Each row below holds a small network's activations on one record, seen along a few directions.
Each row is followed by the record's values for the fields VORI, DOSUP, ZUD, VODE, RATI.
The largest differences between rows may come from other fields.
In the rows, 500 means zero.
Random noise pushes rows far along 18 fixed directions. That doesn't count. These rows show it; they differ only by the noise:
[428 362 524 416 466 221 526 698 551 508 461 704 441 612 432 425 460 372
 383 457 469 573 480 428 478 465 565 372 207 414 352 497 511 589 511 659
 372 275]
[488 513 487 537 511 523 520 323 404 437 494 425 743 622 486 509 437 593
 631 415 458 469 430 495 570 489 560 669 606 542 517 412 420 484 511 525
 486 488]
[518 446 442 492 556 519 307 553 632 536 492 559 257 448 519 479 595 467
 420 617 585 392 576 502 463 622 475 421 548 388 486 586 439 569 482 400
 384 559]
[507 357 283 359 547 600 439 372 451 553 597 592 438 516 648 530 605 426
 427 477 507 723 478 399 434 429 541 471 524 339 403 532 456 538 513 443
 404 521]
[524 515 517 697 461 284 513 598 483 264 300 732 523 575 355 568 414 521
 521 367 396 514 363 375 265 356 443 568 336 601 582 379 700 405 550 674
 481 382]
[495 577 622 457 417 681 496 606 562 569 582 520 591 406 231 248 423 505
 487 487 483 328 813 491 763 694 414 466 513 666 537 514 475 409 491 555
 508 306]
[404 463 441 316 495 474 553 482 464 454 471 437 391 406 515 600 515 482
 493 337 344 484 350 484 433 565 668 505 701 599 420 665 635 365 317 695
 561 687]
[565 357 459 599 511 468 531 552 305 437 438 671 501 538 502 495 477 517
 521 286 670 687 552 514 525 324 555 442 706 598 447 437 169 439 695 454
 481 332]
[471 367 541 571 632 342 471 789 442 522 248 541 496 461 610 541 246 410
 436 262 591 321 632 693 313 629 438 521 548 517 419 676 342 621 584 250
 447 310]
[554 486 429 369 554 405 485 544 461 594 547 626 217 427 537 549 700 376
 487 706 530 563 440 423 370 472 454 402 301 298 462 591 675 656 377 456
 391 591]
[540 414 399 543 607 665 428 604 391 293 457 771 396 639 502 359 508 387
 488 433 478 515 613 422 452 399 713 534 650 734 386 359 448 313 583 378
 540 454]
[379 555 431 495 491 446 678 733 409 588 438 539 754 397 768 442 584 613
 474 724 410 479 442 515 435 434 249 347 195 362 519 511 481 231 283 525
 674 727]
[402 616 585 423 498 408 597 553 727 539 498 350 502 434 385 476 563 542
 397 557 406 425 622 544 659 698 506 279 657 312 527 582 403 409 390 669
 468 572]
[394 589 467 632 624 476 536 542 613 320 319 549 737 649 463 517 402 537
 473 546 374 400 582 509 426 611 502 527 575 450 490 405 504 335 534 425
 498 510]
[503 467 486 697 366 455 414 570 420 514 448 564 560 315 393 521 520 646
 626 430 592 271 362 503 459 560 380 612 463 781 716 473 498 481 484 506
 690 518]
[494 385 358 314 594 354 431 498 536 465 439 446 632 611 715 573 662 412
 622 573 304 345 406 425 504 452 824 587 343 259 627 421 361 721 357 406
 504 670]
[612 303 536 463 518 508 539 479 306 444 361 576 476 515 507 479 434 355
 475 305 459 439 634 402 628 467 454 616 356 302 481 502 503 393 494 642
 520 404]
[824 413 370 586 547 691 253 293 495 459 480 742 245 457 403 488 840 605
 657 774 546 532 335 223 595 304 415 478 509 450 715 392 635 353 605 613
 423 723]
[526 541 696 709 434 281 349 494 764 344 540 391 365 744 428 278 424 445
 343 341 348 206 473 451 489 555 553 608 306 382 609 275 521 608 424 754
 405 322]
[382 481 346 490 546 620 599 443 438 773 754 545 217 373 584 368 619 437
 227 518 568 623 299 513 300 709 251 345 508 541 332 630 795 365 389 521
 580 560]

[234 408 524 354 397 221 496 599 395 572 288 503 762 491 451 745 206 585
 621 511 588 385 418 638 444 697 467 651 283 541 279 765 499 653 429 507
 379 425]
VORI is mezed, DOSUP is godal, ZUD is vuma, VODE is lol, RATI is mavem
[437 499 482 646 402 305 548 528 586 439 552 507 735 525 387 524 525 519
 569 380 408 445 309 452 474 459 659 563 415 682 680 293 523 621 534 535
 713 407]
VORI is mezed, DOSUP is dut, ZUD is vuma, VODE is nepud, RATI is gabok
[420 503 413 559 361 580 311 509 681 404 505 615 686 438 472 618 411 625
 498 588 627 677 692 491 505 431 427 468 590 504 363 525 353 486 634 372
 423 441]
VORI is mezed, DOSUP is dut, ZUD is supes, VODE is lol, RATI is mavem
[617 432 347 573 404 799 209 452 651 414 591 645 321 373 509 432 619 604
 448 460 545 626 488 339 457 322 450 448 631 705 648 447 454 347 626 550
 484 558]
VORI is mezed, DOSUP is dut, ZUD is vuma, VODE is zifu, RATI is gabok
[535 669 583 494 502 463 603 437 501 371 562 471 417 570 438 464 630 385
 502 639 345 454 554 391 506 450 514 558 305 303 570 357 720 493 300 614
 534 590]
VORI is sifof, DOSUP is dut, ZUD is vuma, VODE is nepud, RATI is gabok
[581 427 510 444 600 498 387 582 417 554 446 591 150 509 474 399 544 470
 538 514 564 328 367 518 426 566 549 493 539 693 510 610 562 535 474 516
 384 551]
VORI is nolu, DOSUP is dut, ZUD is vuma, VODE is fefo, RATI is mavem
[692 552 564 488 599 688 338 345 491 563 502 454 469 687 553 316 496 653
 613 703 491 435 467 469 625 432 398 547 493 455 520 478 489 457 580 533
 242 553]
VORI is nolu, DOSUP is godal, ZUD is supes, VODE is dat, RATI is mavem
[616 595 544 567 634 465 561 523 370 610 366 453 635 581 540 449 439 588
 633 524 431 357 413 557 395 509 384 574 368 537 772 462 488 605 577 375
 415 417]
VORI is nolu, DOSUP is godal, ZUD is supes, VODE is lol, RATI is gabok
[484 285 355 553 490 580 268 599 905 412 354 592 628 420 556 536 531 558
 361 514 380 475 512 385 598 504 573 335 602 464 569 488 420 267 667 561
 622 619]
VORI is sifof, DOSUP is dut, ZUD is vuma, VODE is zifu, RATI is gabok
[552 678 584 465 430 471 572 392 288 613 621 413 398 388 409 573 505 571
 635 458 737 635 531 583 428 450 307 543 530 505 577 602 389 775 464 438
 269 374]
VORI is mezed, DOSUP is dut, ZUD is vuma, VODE is zifu, RATI is mavem
[449 439 448 572 377 674 374 467 572 447 637 494 389 447 450 409 534 593
 414 346 631 566 548 522 613 499 602 430 847 769 503 452 224 369 593 552
 589 503]
VORI is nolu, DOSUP is godal, ZUD is supes, VODE is fefo, RATI is gabok
[439 541 408 502 370 444 575 590 480 479 557 636 556 367 358 578 655 522
 544 506 561 650 472 432 464 412 581 399 463 676 683 395 388 560 526 485
 612 455]
VORI is nadef, DOSUP is godal, ZUD is vuma, VODE is zifu, RATI is gabok
[470 495 573 488 565 344 468 563 744 339 231 515 721 595 346 622 277 525
 534 419 336 451 526 476 493 538 542 523 495 450 512 560 592 520 624 620
 330 379]
VORI is mezed, DOSUP is dut, ZUD is vuma, VODE is fefo, RATI is gabok
[608 603 670 460 315 509 338 438 724 301 558 296 501 407 424 631 460 593
 667 468 383 495 555 494 646 305 758 571 784 610 449 529 552 538 440 624
 549 646]
VORI is mezed, DOSUP is dut, ZUD is vuma, VODE is dat, RATI is gabok
[650 518 658 480 602 234 659 726 677 653 251 435 642 381 399 516 413 643
 518 321 411 572 471 567 571 430 331 149 607 390 741 674 330 505 714 707
 309 325]
VORI is boga, DOSUP is godal, ZUD is supes, VODE is nepud, RATI is gabok
[519 625 591 672 569 349 716 572 448 544 428 473 541 494 386 465 504 521
 475 458 437 426 403 537 436 575 368 428 466 518 673 433 605 407 499 578
 600 447]
VORI is nadef, DOSUP is dut, ZUD is vuma, VODE is dat, RATI is gabok
[494 409 489 377 609 515 554 701 543 483 437 627 529 530 514 474 442 413
 454 479 554 704 713 559 579 412 651 282 701 524 300 568 283 494 667 355
 413 376]
VORI is sifof, DOSUP is dut, ZUD is vuma, VODE is fefo, RATI is mavem
[271 612 346 343 548 570 508 496 573 527 558 557 488 635 521 392 483 536
 303 478 479 677 600 490 337 628 440 375 493 427 500 540 286 502 475 516
 168 362]
VORI is sifof, DOSUP is dut, ZUD is supes, VODE is zifu, RATI is gabok
[405 473 411 461 561 442 477 592 570 575 462 419 475 518 596 392 587 545
 449 428 375 259 359 529 451 665 639 443 519 566 723 482 321 469 404 544
 542 582]
VORI is mezed, DOSUP is dut, ZUD is vuma, VODE is zifu, RATI is mavem
[482 392 442 450 544 590 511 377 497 464 541 571 465 673 566 328 630 370
 337 625 410 449 615 327 706 563 472 513 219 113 434 352 506 282 388 681
 494 549]
VORI is mezed, DOSUP is godal, ZUD is vuma, VODE is nepud, RATI is gabok
[314 463 420 459 288 345 560 585 399 411 350 685 684 428 369 696 527 586
 541 546 592 588 559 419 498 484 427 502 203 452 611 476 318 472 475 615
 505 456]
VORI is nolu, DOSUP is godal, ZUD is vuma, VODE is zifu, RATI is gabok
[526 444 437 439 580 550 447 395 375 699 584 334 326 564 736 327 644 561
 429 448 591 363 449 561 545 608 443 484 494 293 662 513 120 555 390 514
 343 561]
VORI is mezed, DOSUP is godal, ZUD is vuma, VODE is dat, RATI is mavem
[566 529 731 617 426 429 328 518 665 455 473 340 570 625 510 352 387 652
 581 586 455 231 465 552 693 473 491 584 410 521 513 440 442 497 473 661
 451 516]
VORI is nolu, DOSUP is dut, ZUD is vuma, VODE is dat, RATI is gabok
[673 435 548 560 396 443 402 456 793 564 653 371 571 375 501 495 630 509
 505 461 417 517 453 439 682 368 605 394 556 419 662 402 465 638 579 561
 645 495]
VORI is nadef, DOSUP is dut, ZUD is vuma, VODE is lol, RATI is gabok
[547 359 498 547 366 378 357 408 586 555 597 404 437 451 665 637 466 479
 447 418 561 607 344 500 418 364 497 566 382 376 430 536 560 720 528 514
 529 493]
VORI is boga, DOSUP is godal, ZUD is vuma, VODE is dat, RATI is gabok
[669 449 578 490 503 601 541 650 383 584 355 508 586 280 495 512 489 459
 612 491 532 352 742 515 648 488 355 516 398 458 707 559 441 514 566 354
 651 471]
VORI is nolu, DOSUP is dut, ZUD is supes, VODE is zifu, RATI is gabok
[561 230 451 518 569 570 540 476 297 505 446 642 515 606 647 453 493 400
 484 514 531 542 399 451 629 394 561 541 425 515 285 442 573 281 592 512
 704 568]
VORI is nolu, DOSUP is dut, ZUD is supes, VODE is lol, RATI is mavem
[213 498 368 423 463 523 360 505 662 487 516 559 562 516 475 592 330 630
 407 493 634 661 474 592 353 642 507 435 714 686 216 698 389 494 563 439
 273 447]
VORI is mezed, DOSUP is dut, ZUD is vuma, VODE is zifu, RATI is mavem
[676 601 487 423 679 541 541 441 563 520 504 406 455 477 516 522 654 520
 657 552 366 506 385 493 498 414 674 420 774 531 644 508 562 552 522 434
 462 658]
VORI is mezed, DOSUP is godal, ZUD is vuma, VODE is fefo, RATI is mavem
[707 488 597 324 543 568 598 736 559 502 373 558 563 288 520 494 320 469
 539 298 231 705 512 450 445 209 454 332 596 684 425 727 836 311 578 665
 498 448]
VORI is nadef, DOSUP is godal, ZUD is supes, VODE is fefo, RATI is mavem
[531 434 556 398 513 440 459 337 519 566 534 353 474 524 579 576 540 510
 578 608 525 487 326 504 621 474 515 558 440 334 412 580 574 608 424 598
 423 639]
VORI is nadef, DOSUP is dut, ZUD is vuma, VODE is zifu, RATI is gabok
[383 572 465 482 554 304 624 426 305 372 342 732 419 666 187 660 663 511
 661 768 597 490 438 429 542 631 633 528 452 469 496 418 500 481 476 546
 397 553]
VORI is sifof, DOSUP is dut, ZUD is vuma, VODE is lol, RATI is gabok
[609 411 432 537 399 557 230 492 606 488 464 611 459 419 414 574 458 452
 508 472 546 430 682 408 452 517 464 614 373 445 638 494 490 706 622 360
 439 350]
VORI is boga, DOSUP is godal, ZUD is supes, VODE is lol, RATI is mavem
[569 412 459 427 277 524 434 497 418 518 486 590 815 271 503 658 375 557
 617 414 521 702 624 381 536 265 264 599 247 403 498 604 541 563 518 543
 480 372]
VORI is nadef, DOSUP is dut, ZUD is supes, VODE is nepud, RATI is gabok
[717 366 448 700 435 456 390 455 291 458 315 668 569 423 529 627 573 663
 717 520 606 513 259 365 458 206 292 625 271 544 797 407 490 463 629 570
 547 565]
VORI is nolu, DOSUP is godal, ZUD is supes, VODE is nepud, RATI is gabok
[529 578 490 654 571 379 446 394 593 356 437 493 457 703 602 567 543 570
 458 634 512 599 428 481 368 373 454 478 498 228 499 373 417 517 530 511
 322 571]
VORI is sifof, DOSUP is dut, ZUD is vuma, VODE is fefo, RATI is mavem
[502 439 529 623 455 472 409 455 649 456 447 497 365 517 401 480 492 467
 342 403 531 395 562 454 539 630 436 500 461 370 585 445 464 463 566 622
 484 409]
VORI is mezed, DOSUP is godal, ZUD is supes, VODE is zifu, RATI is mavem
[466 618 700 566 608 406 665 698 534 483 412 244 466 461 686 491 443 383
 416 578 419 219 667 722 509 643 530 464 573 324 407 543 514 439 302 351
 739 688]
VORI is sifof, DOSUP is godal, ZUD is vuma, VODE is fefo, RATI is mavem
[576 258 484 486 536 486 156 535 678 485 354 603 513 555 474 548 483 576
 650 689 659 365 506 503 726 499 668 499 595 536 403 569 297 618 710 383
 370 543]
VORI is nolu, DOSUP is dut, ZUD is vuma, VODE is fefo, RATI is mavem

Which values does each new row have?
[698 453 588 276 703 393 624 765 257 473 203 631 230 498 435 475 674 522
 715 496 485 462 505 519 681 341 784 245 773 616 663 604 150 356 541 626
 359 617]
VORI is sifof, DOSUP is godal, ZUD is supes, VODE is lol, RATI is gabok
[493 538 471 537 595 467 625 364 599 592 494 465 534 444 459 674 507 452
 403 596 509 664 489 523 438 619 341 409 578 256 415 587 728 524 579 420
 499 513]
VORI is sifof, DOSUP is dut, ZUD is vuma, VODE is lol, RATI is gabok
[439 425 530 485 377 335 678 524 305 511 542 608 559 504 369 547 507 485
 515 372 680 764 524 488 631 371 513 409 468 510 435 459 274 539 584 621
 503 307]
VORI is nolu, DOSUP is dut, ZUD is supes, VODE is nepud, RATI is gabok
[543 459 627 311 542 355 478 456 605 615 358 266 500 463 394 542 434 604
 628 357 333 250 314 543 664 673 628 505 643 528 645 715 513 555 456 776
 373 560]
VORI is mezed, DOSUP is dut, ZUD is vuma, VODE is lol, RATI is gabok
[518 487 450 557 665 408 392 469 528 388 208 503 407 682 575 520 541 589
 506 502 410 267 344 448 352 564 455 576 376 335 822 449 374 469 489 607
 279 607]
VORI is nolu, DOSUP is dut, ZUD is vuma, VODE is zifu, RATI is gabok
[458 506 437 829 454 499 476 479 463 309 351 647 604 478 341 574 528 571
 525 463 544 343 493 440 445 581 418 641 510 621 704 303 501 320 571 470
 728 507]
VORI is sifof, DOSUP is godal, ZUD is supes, VODE is nepud, RATI is gabok
[635 710 574 495 525 556 332 623 512 274 282 590 402 474 518 591 366 590
 609 592 425 493 725 478 276 317 360 557 499 451 535 619 547 434 443 460
 196 540]
VORI is mezed, DOSUP is dut, ZUD is vuma, VODE is lol, RATI is gabok
[630 387 558 386 704 639 526 563 336 577 317 502 429 487 474 410 472 493
 645 491 466 276 478 553 677 606 601 513 694 705 499 641 524 331 549 500
 534 598]
VORI is nolu, DOSUP is dut, ZUD is vuma, VODE is dat, RATI is mavem
[448 568 538 416 480 402 492 725 640 484 436 459 546 342 442 544 408 477
 506 355 361 384 544 551 372 566 565 463 541 647 582 630 562 593 417 480
 503 452]
VORI is nadef, DOSUP is godal, ZUD is vuma, VODE is nepud, RATI is gabok
[441 575 453 652 632 520 626 533 440 595 405 394 623 408 586 522 558 585
 511 564 580 318 476 636 465 693 329 471 599 459 676 507 379 410 475 310
 650 647]
VORI is mezed, DOSUP is godal, ZUD is supes, VODE is fefo, RATI is mavem
[478 393 556 356 598 554 522 593 458 388 239 476 783 497 518 607 214 351
 605 398 360 319 685 522 571 565 544 722 392 478 389 633 664 487 498 397
 552 468]
VORI is mezed, DOSUP is dut, ZUD is supes, VODE is zifu, RATI is gabok
[446 242 536 576 219 580 217 314 670 355 540 404 500 390 552 678 291 471
 313 279 662 570 748 486 693 505 417 668 572 257 212 592 378 458 539 634
 548 439]
VORI is nadef, DOSUP is dut, ZUD is vuma, VODE is lol, RATI is gabok
[575 356 520 530 458 460 275 705 491 370 281 742 358 516 440 461 492 494
 541 519 618 348 642 412 533 418 474 531 248 511 637 472 291 521 577 520
 346 399]
VORI is mezed, DOSUP is dut, ZUD is vuma, VODE is zifu, RATI is gabok
[374 619 488 548 413 509 497 699 585 476 636 597 396 358 453 556 488 401
 388 592 648 631 735 592 343 526 496 388 551 613 350 535 504 616 489 211
 584 419]
VORI is mezed, DOSUP is dut, ZUD is vuma, VODE is lol, RATI is gabok
[572 310 271 682 533 535 429 361 459 420 415 485 543 450 737 629 598 497
 439 226 449 475 341 409 336 421 469 641 503 361 769 368 414 441 563 452
 699 599]
VORI is mezed, DOSUP is godal, ZUD is supes, VODE is dat, RATI is gabok
[495 643 616 511 398 286 599 361 571 509 574 353 529 470 246 658 449 556
 598 360 473 590 333 529 478 509 574 518 655 597 555 526 633 701 526 657
 450 401]
VORI is mezed, DOSUP is godal, ZUD is supes, VODE is lol, RATI is mavem
[557 461 501 623 421 457 402 536 602 631 583 448 441 386 695 517 574 676
 477 592 666 643 301 579 445 312 364 323 546 544 502 536 361 526 591 486
 522 599]
VORI is nolu, DOSUP is godal, ZUD is vuma, VODE is zifu, RATI is mavem
[587 364 574 484 445 475 515 393 329 529 383 385 481 462 681 524 379 576
 464 276 433 482 340 467 519 395 264 611 353 332 517 620 558 299 398 852
 460 564]
VORI is nadef, DOSUP is dut, ZUD is vuma, VODE is lol, RATI is gabok
[389 422 513 486 429 447 474 631 440 367 446 579 396 577 548 451 463 430
 395 390 587 490 644 508 511 463 601 500 427 488 438 452 225 456 457 552
 479 430]
VORI is mezed, DOSUP is dut, ZUD is vuma, VODE is zifu, RATI is mavem
